These are the activations of a small neural network, seen along a few directions. Each row is one input.
Each table varies a few parts of the input and shows all the possible inputs, shuffled.
Descriptions start from the smaller parts, as in this example, which fits no table here: one of 6 places along a line, together with either a single point or one of 11 places around a ring or (one of 3 separate values, together with one of 5 places around a ring).
Shared parts are said once, and a part with two or three values counts as separate values.
In the rows, 128 means zero.

Other details of the inputs vary at random and push rows far along three fixed directions, the same in every table; ignore that.

Table:
x1: [168 161 136 122 147 147  93 127 127 104 148]
x2: [119 134 168 146 129 103 154 109  74 151 105]
x3: [124  98  69 112 114 114 113 153 146 121 130]
x4: [127 159 128 155 118  88 154 137 117 155 150]
x5: [143 131 173 129 163 162 110 114 108  78 134]
x6: [121 152 123 153 124 114 166 139 116 153 164]
x7: [142 167 113 135 146 135 106 113 153 123 172]
x8: [124 128 168 137 134 124 155 111  70 166 110]
x9: [127 166 126 141 125 108 156 136 119 172 149]
x10: [179 153 117 118 126 120 105 143 139  77 165]
x11: [126 112  78 116 106 142 101 146 157 145 119]
x12: [147 120 183 111 166 146 120 117 101  75 130]
x13: [162 169 130 125 153 142 107 118 137  95 146]
x14: [132 106  63 111 112 120 101 140 142 132 113]
x15: [130  99  74 123  91 124 117 141 151 116 121]
x16: [126 137 177 130 173 165 116  92 136  84 151]
x17: [ 88  82 159 119 131 132 136 122 144 108  86]
x18: [123 148 114 165 125 114 144 136  94 154 158]
x19: [144 137 195 107 166 156 109 120 117  97 122]
x20: [181 154 130 112 144 139  98 123 117 102 142]
x21: [110  88 141 106 122 130 118 114 126 123  67]
x22: [128 153 121 170 113 101 157 127 111 149 150]
x23: [160 159 139 117 154 134  97 138 130  98 155]
x24: [126  98  99 109  95 129 117 132 146 138  92]
x25: [102  99  85 125 124 128 106 138 140 131 105]
x26: [ 98  91 158 117 125 141 128 109 142 131  64]
x27: [ 76 127 175 164 141 133 176  94  98 177 139]
x28: [103  82 127 121 121 125 125 119 122 108  82]
x29: [ 94  87 170 111 128 139 137 119 145 121  77]
x30: [163 164 112 123 145 135 111 140 154  83 172]
x31: [ 89 116  65 136 119 121 118 125 170 154 138]
x32: [118 136 162 161 117 121 167 115 103 152 129]
x33: [177 146 142 107 139 143 111 136 124  99 157]
x34: [ 96  74 159 111 127 129 136 123 122 105  82]
x35: [120 131 149 147 144 108 149 113  67 148 119]
x36: [148 158  85 155  96  89 142 140 105 157 155]
x37: [122 119  85 115 107 109 110 147 177 128 117]
x38: [160 156 143 120 145 151 124 132 146  91 162]
x39: [147 148 128 150  97 113 156 130  98 162 146]
x40: [155 159 104 136  88  97 148 151 120 172 158]
x41: [147 159 104 141 102  84 143 147 112 160 155]
x42: [135 104  89 106  88 122 119 152 161 131 122]
x43: [134 162 123 161 114  98 148 125 114 162 141]
x44: [182 157 111 106 142 124  94 142 132  95 161]
x45: [101  86 142 106 131 114 122 126 127 109  79]
x46: [148 136 181 133 152 150 121 105 126  72 127]
x47: [166 153 109 126 134 142 103 153 144  92 181]
x48: [140 143 133 146 100 104 162 142 103 154 156]
x49: [108 138 162 157 130  99 166 126 103 144 133]
x50: [188 152 116 122 114 142 106 133 138  84 162]
x51: [129 154 134 144 155 142 120 105 138 110 169]
x52: [104 127 184 142 139 130 161 126  85 162 125]
x53: [130 159 120 165 116  96 150 126 111 155 143]
x54: [123 117  74 110 110 124 102 159 163 146 128]
x55: [120 105  84 116 108 138 111 159 163 128 139]
x56: [129 118  81 120  99 122 108 136 174 136 107]
x57: [167 161 137 123 140 160 116 120 142  99 152]
x58: [168 172 115 114 147 132 104 138 156  95 162]
x59: [178 154 138 104 147 131 102 133 122 102 148]
x60: [154 129 164 120 166 145 110 108  96  73 127]
x61: [125 110  83 121  92 125 124 153 181 127 132]
x62: [116  86  97 107 111 131 126 146 140 130 116]
x63: [ 93  93 126 119 139 136 110 124 126 130  83]
x64: [128 145 122 161 115 128 150 137  98 163 160]
x65: [103  87 158  99 127 122 125 121 127 125  70]
x66: [ 70 138 164 164 139 113 175  94  94 207 126]
x67: [149 120 179 120 164 154 118 105  92  76 122]
x68: [133 164 121 150 117 124 156 126 115 176 145]
x69: [107 138 149 160 135 127 170 114  95 149 134]
x70: [104  73 144 107 130 149 126 114 114 127  75]
x71: [ 81  88 145 124 150 144 133 107 128 109  78]
x72: [187 156 118 103 132 136 100 143 136 107 161]
x73: [100  82 133 103 145 121 118 127 119 115  84]
x74: [124 106  78 120 104 147 106 147 157 138 125]
x75: [ 97 109  65 128 101 141 121 129 184 163 142]
x76: [ 95 141 172 146 155 110 167 115  90 151 118]
x77: [100 100  93 116 127 120 109 149 147 129 113]
x78: [139 136 184 124 163 167 128 102 120  85 123]
x79: [142 139 117 151 112 119 155 132  88 160 155]
x80: [ 98 103 130 114 137 142 124 113 142 134  80]
x81: [103  89 150 119 120 146 129 113 147 122  78]
x82: [ 99  97 154 108 130 125 124 122 152 126  76]
x83: [116 107 112 110 104 124 123 141 171 139 101]
x84: [116 121  58 125 115 124 113 139 165 130 121]
x85: [138 134 178 120 171 146 109 124 113  76 137]
x86: [111 111 103 105 118 136 126 140 167 143 107]
x87: [111 142 164 141 133 127 171 125 107 163 134]
x88: [104 160  97 167 104 110 165 123 127 219 172]
Each input here is: one of 8 places around a ring, together with either a single point or (one of 2 separate values, together with one of 5 places around a ring).
- Changing only the place on the ring of 8 turns x86 into x76. The same change can be made to x24. Which row results? => x36
- Changing only the place on the ring of 8 turns x41 into x42. The same change can be made to x13. Which row results? => x57
- Changing only the place on the ring of 8 turns x12 into x33. The same change can be made to x6. Which row results? => x87
- List by row number the other rows that have the place on the ring of 8 in common with x48. => x27, x32, x38, x50, x55, x61, x62, x64, x78, x79
- Change only the choice among 2 separate values in x47. List by row number the other rows that result. => x5
- Change only the place on the ring of 8 in x35. List by row number the other rows that result. => x8, x14, x20, x60, x67, x70, x79
- Change only the choice among 2 separate values in x37. List by row number the other rows that result. => x43
- Change only the place on the ring of 5 in x80. List by row number the other rows that result. => x1, x20, x21, x56
- Start at x22 and move only the place on the ring of 5, one step at a time. The first step leads to x28. Which rows follow, in order? => x60, x18, x71

Table:
x89: [ 58 114 146 184 108  87 182 115  82 204  93]
x90: [126 140 177 160 104 107 189 132  47 197 138]
x91: [124 148 130 151 123  99 155 151  82 166 130]
x92: [204 210 160 116 141 110 128 129 141 116 181]
x93: [187 148  92 111 115 148  98 170 156  80 165]
x94: [122 165 123 162 132  91 168 152  92 190 168]
x95: [191 201 134 145 157 129 114 115 110  83 176]
x96: [133 132 200 122 168 136 136 114  59 119 101]
x97: [ 84  86 168 141 125 121 170 131  87 130  91]
x98: [ 91  88  97  92 141 157  98 118 186  78 103]
x99: [ 99  86 102 124 113 150 116 134 182 138  99]
x100: [102  89  63 119 112 153 121 139 168 156 110]
x101: [144 163 113 155 118  83 162 139  76 153 153]
x102: [126  92 115  87  81 128 135 147 173 129  78]
x103: [ 99  77 102  98 145 131  98 141 172  87  98]
x104: [116 139 208 148 177 159 153 103  98 121 120]
x105: [ 88  78 100  98 119 151  96 113 174 118 107]
x106: [130 141 175 124 171 130 138 119  84 138 133]
x107: [175 152  72 136 108 140 107 129 161 128 186]
x108: [186 151  79 110 128 129  76 159 162  57 160]
x109: [ 87  94 143 147 108 102 190 129  74 163  99]
x110: [ 75  91 184 107 174 164 123  85 114 101  90]
x111: [123  73 109  92 120 133  78 141 171  69  79]
x112: [104 129 165 158 153 139 158 111 114 125 130]
x113: [158 157  78 143 108  94 118 158 156 135 188]
x114: [118 137 200 159 153 130 169  86  91 135 126]
x115: [ 82 100  47 154  72  91 144 133 124 215 111]
x116: [163 108 127  94 133 157 100 131 125  67 128]
x117: [201 186 142 119 172 133 102 122 107  83 199]
x118: [119 148  95 126 129 146 121 135 144 146 161]
x119: [161 131 166 125 123 128 138 122 105  92 136]
x120: [132 129 123 124 127 114 127 136 119 164 141]
x121: [105 159 165 185 124  86 185 102  59 190 127]
x122: [171 157  89 145 117 141 105 138 182  97 183]
x123: [146 182  35 176  91  93 136 161 138 165 187]
x124: [127 153 161 129 167 156 113 115 145  71 157]
x125: [129 155  83 149 115 120 133 138 110 176 140]
x126: [160 145 146 130 128 105 126 123 101 107 133]
x127: [100  90 193 122 156 167 133  92 117 132  82]
x128: [188 192 141 151 158 143 135 112 121  90 194]
x129: [150 175  44 163  81  74 145 180 142 209 204]
x130: [129 146 155 145 133 130 131 112  94 159 118]
x131: [ 89  83 107  95 121 161  95 123 178 127  99]
x132: [102  84  55 122 110 144 122 129 164 146 118]
x133: [ 87  79 121  99 133 159  85 120 201  74  99]
x134: [203 176 155 115 162 132  93 116 117  82 191]
x135: [145 150 178 110 165 172  87 114 163  69 145]
x136: [ 72 116 158 165 119 108 164 119  91 197  85]
x137: [106  80 193  96 171 134 114  96 127  78  76]
x138: [115 114 199  94 152 148 118  91 147  97  44]
x139: [ 64 112 161 133 152 144 146 119 126 145 105]
x140: [184 193 164 128 158 149 103 105 144  63 195]
x141: [143 116 230 122 153 149 130 110  95  60 111]
x142: [107 109  85 118  88 126 146 133 197 172  96]
x143: [108  84  55 110  99 108 116 147 126 147 100]
x144: [113  88  57 120  78  95 120 146 128 169 108]
x145: [ 90  90  69 126 114 124 119 123 130 153  90]
x146: [111 139 140 147 145  91 169 123  86 157 141]
x147: [106  79 104 119  85 125 134 160 145 147  96]
x148: [109 158 194 161 163 127 156 110  69 149 112]
x149: [113 164 175 129 126 123 163 108 140 159 129]
x150: [134  96 118  71 109 126  99 138 181 100  59]
x151: [173 160  53 137  80 118 138 175 122 162 187]
x152: [114  85 101 105 106 121  99 153 154 125  82]
x153: [167 100 146  89 126 158  90 123 134  63 120]
x154: [186 154  81 114 104 120  91 156 137 126 158]
- What is each input in this table made of? => one of 6 places along a line, together with either a single point or (one of 2 separate values, together with one of 5 places around a ring)
- List by row number the other rows that have the place on the line of 6 in common with x130. => x89, x95, x115, x121, x123, x125, x136, x138, x145, x148
- Start at x105 and move only the place on the line of 6, one step at a time. The first step leads to x107. Which rows follow, in order? => x115, x134, x144, x153
- Start at x108 and move only the place on the ring of 5, one step at a time. The first step leads to x101. Which rows follow, in order? => x143, x96, x91
- List by row number the other rows that have the place on the line of 6 in common with x141. => x90, x93, x97, x102, x109, x116, x119, x147, x151, x153

Table:
x155: [103 131  94 150 128 131 137 134 118 174 144]
x156: [160 163  53 132  90  84 122 171 135 163 156]
x157: [163 160 153 124 145 120 127 134 126  91 175]
x158: [ 63  84  90 139  87 126 161 144 154 196 101]
x159: [108 133 111 155 102 131 161 123 146 169 141]
x160: [ 99  62  85  95 121 147  98 140 137 126  72]
x161: [142 152 139 142 148 132 127 137 129  92 168]
x162: [132 113 141 119 157 170  98 109 158  49 132]
x163: [167 126 177  85 155 146  80 104 142  58  84]
x164: [105 115 188 140 158 159 144 111 102 115 123]
x165: [138 104  76 104 117 176  82 128 210  75 131]
x166: [101 118 134 148 133 106 155 132  58 170 113]
x167: [ 71  81 110 145 114 143 148 117 141 148 105]
x168: [182 153  89 128 131 128  94 130 118  92 164]
x169: [157 165 129 117 129 126 120 128 135 151 158]
x170: [151 174  76 146 113 133 120 125 159 155 172]
x171: [132 177 142 150 145 107 140 129 115 151 154]
x172: [ 68 130 156 157 126 105 170 102 114 192  93]
x173: [ 86  78  86 114 136 161  97 109 169 115  90]
x174: [110 149 174 143 168 119 141 114  99 130 125]
x175: [131 126 201 137 156 120 150 124  65  98 117]
x176: [141 159 137 137 140 129 138 121  97 165 167]
x177: [179 167 102 116 147 149  92 132 133 107 192]
x178: [ 78  86 162 111 170 144 110  91 148  86  63]
x179: [160 150 183 105 147 137 120 123 141  90 146]
x180: [180 158 125 128 107 132 132 150 120 130 161]
x181: [114  94 100 112 131 116 110 143 119 117  93]
x182: [142  88  74  84 120 167  77 146 190  78 140]
x183: [170 154  78 114 138 170  71 121 189  84 161]
x184: [137 162  65 150  89  98 142 168 167 158 179]
x185: [157 146 160 109 138 134 117 128 112 126 109]
x186: [151 168 172 117 166 143 105 116 142 100 133]
x187: [164 159 179 142 116 120 156 117  95 135 137]
x188: [124  72 140  78 129 140  95 144 164  65  64]
x189: [130 131 146 160 100 113 174 122  76 173 136]
x190: [151  74 157  70 137 181  77 109 170  39  70]
x191: [107 144 102 161 103  66 174 153  72 206 129]
x192: [101 106  77 132 106 120 126 137 183 115 123]
x193: [ 98  89 110 119 107  96 130 125 126 150  69]
x194: [ 91  78  68 132  92 115 133 129 115 177  91]
x195: [148 144 174 112 147 126 127 125 132  94 147]
x196: [119  79 115  92 135 127  88 120 149  79  65]
x197: [143 129 199 118 133 137 143 125 101 119 103]
x198: [121 158 147 158 161 134 135 101  98 124 153]
x199: [118 134 178 148 160 145 145 119  98 106 146]
x200: [107 154  72 172 117  95 148 130 123 171 163]
x201: [ 73  68  94 123 123 135 121 124 174 100  90]
x202: [126 135 131 120 134 132 132 122 121 164 137]
x203: [184 182  99 129 110 141 113 153 179 117 189]
x204: [187 149 107 113  98 120 106 144 163  92 144]
x205: [ 74  97  82 131 107 128 138 135 152 196  99]
x206: [118 120 192 121 142 145 152 110 107 136 125]
x207: [136 158 147 157 129 140 155 131 112 150 170]
x208: [157 109 183  81 167 186  87 110 150  48 127]
x209: [ 89  56  97  95 124 146 107 138 161 101 102]
x210: [132 114 132 143 117 105 145 129  98 115 126]
x211: [116 154  82 157 112 122 144 140 124 196 162]
x212: [176 148 121 104 132 146  97 137 131 112 132]
x213: [153 146 166 144 133 134 150 135  71 127 151]
x214: [140  84  46  94  81 146  95 170 179 116 115]
x215: [124 129 182 133 157 122 145 120  93 106 146]
x216: [201 171  90 128  96 105 111 151 153  93 176]
x217: [199 158 105 131 113 143 107 136 127  85 181]
x218: [151 172 124 151 121 117 138 128 153 115 171]
x219: [100 157 148 160 125 111 169 122 102 208 130]
x220: [118 104  50  87 100 119  90 154 200 141 114]
x221: [ 63  53 118 123 124 106 136 114 102 143  48]
x222: [127 126 184 135 139 108 154 133  81 114 110]
x223: [ 60  78  69 129 111  93 142 141 127 184 105]
x224: [ 78  71 139  99 121 116 128 132 126 153  38]
x225: [124 143 153 142 121 140 146 111 149 133 130]
x226: [130 124 201 120 163 149 131 106  67 125  95]
x227: [153 169 133 140 166 145 107 124 114 101 173]
x228: [165 169  89 116 126 106 106 146 153 129 175]
x229: [ 70 110 192 153 148 114 176 117  95 145 100]
x230: [126 136 177 136 127 114 151 103  83 163  95]
x231: [116 146 170 143 177 129 130 113  95 114 134]
x232: [123 143  76 145 120 106 135 142 109 171 176]
x233: [130 157 159 131 148 147 123  97 142 127 123]
x234: [135 131 181 143 132 105 155 115  84 110 118]
x235: [155 151 136 132 102 104 146 153 118 142 137]
x236: [ 99 143 139 152 135  82 170 127  82 189 140]
x237: [158 139 152 119 135 139 116 106 108 120 115]
x238: [154 172 136 144 120 128 133 124 160 113 163]
x239: [103  75  41 123  79 113 128 173 142 147 115]
x240: [120 124 225 115 154 144 151 102 105 124 111]
x241: [133 162  68 151  80  99 149 167 169 178 172]
x242: [ 97  73  98 133  97 116 141 134 115 134  98]
x243: [180 157 113 131 123 134 109 122 111 124 152]
x244: [ 65  83 168 115 160 137 121  91 148 110  50]
- Changing only one part turns x185 into x197. The same change can be made to x172. Which row results? => x238
- Changing only one part turns x218 into x244. The same change can be made to x195. Which row results? => x228
- Changing only one part turns x199 into x227. The same change can be made to x216. Which row results? => x193
- What is each input in this table made of? => one of 2 separate values, together with one of 5 places along a line, together with one of 9 places around a ring
- Change only the choice among 2 separate values in x168. List by row number the other rows that result. => x242
- Start at x239 and move only the place on the ring of 9, one step at a time. The first step leads to x175. Which rows follow, in order? => x222, x188, x235, x197, x180, x214, x213
- Start at x243 and move only the place on the line of 5, one step at a time. The first step leads to x226. Which rows follow, in order? => x176, x211, x183
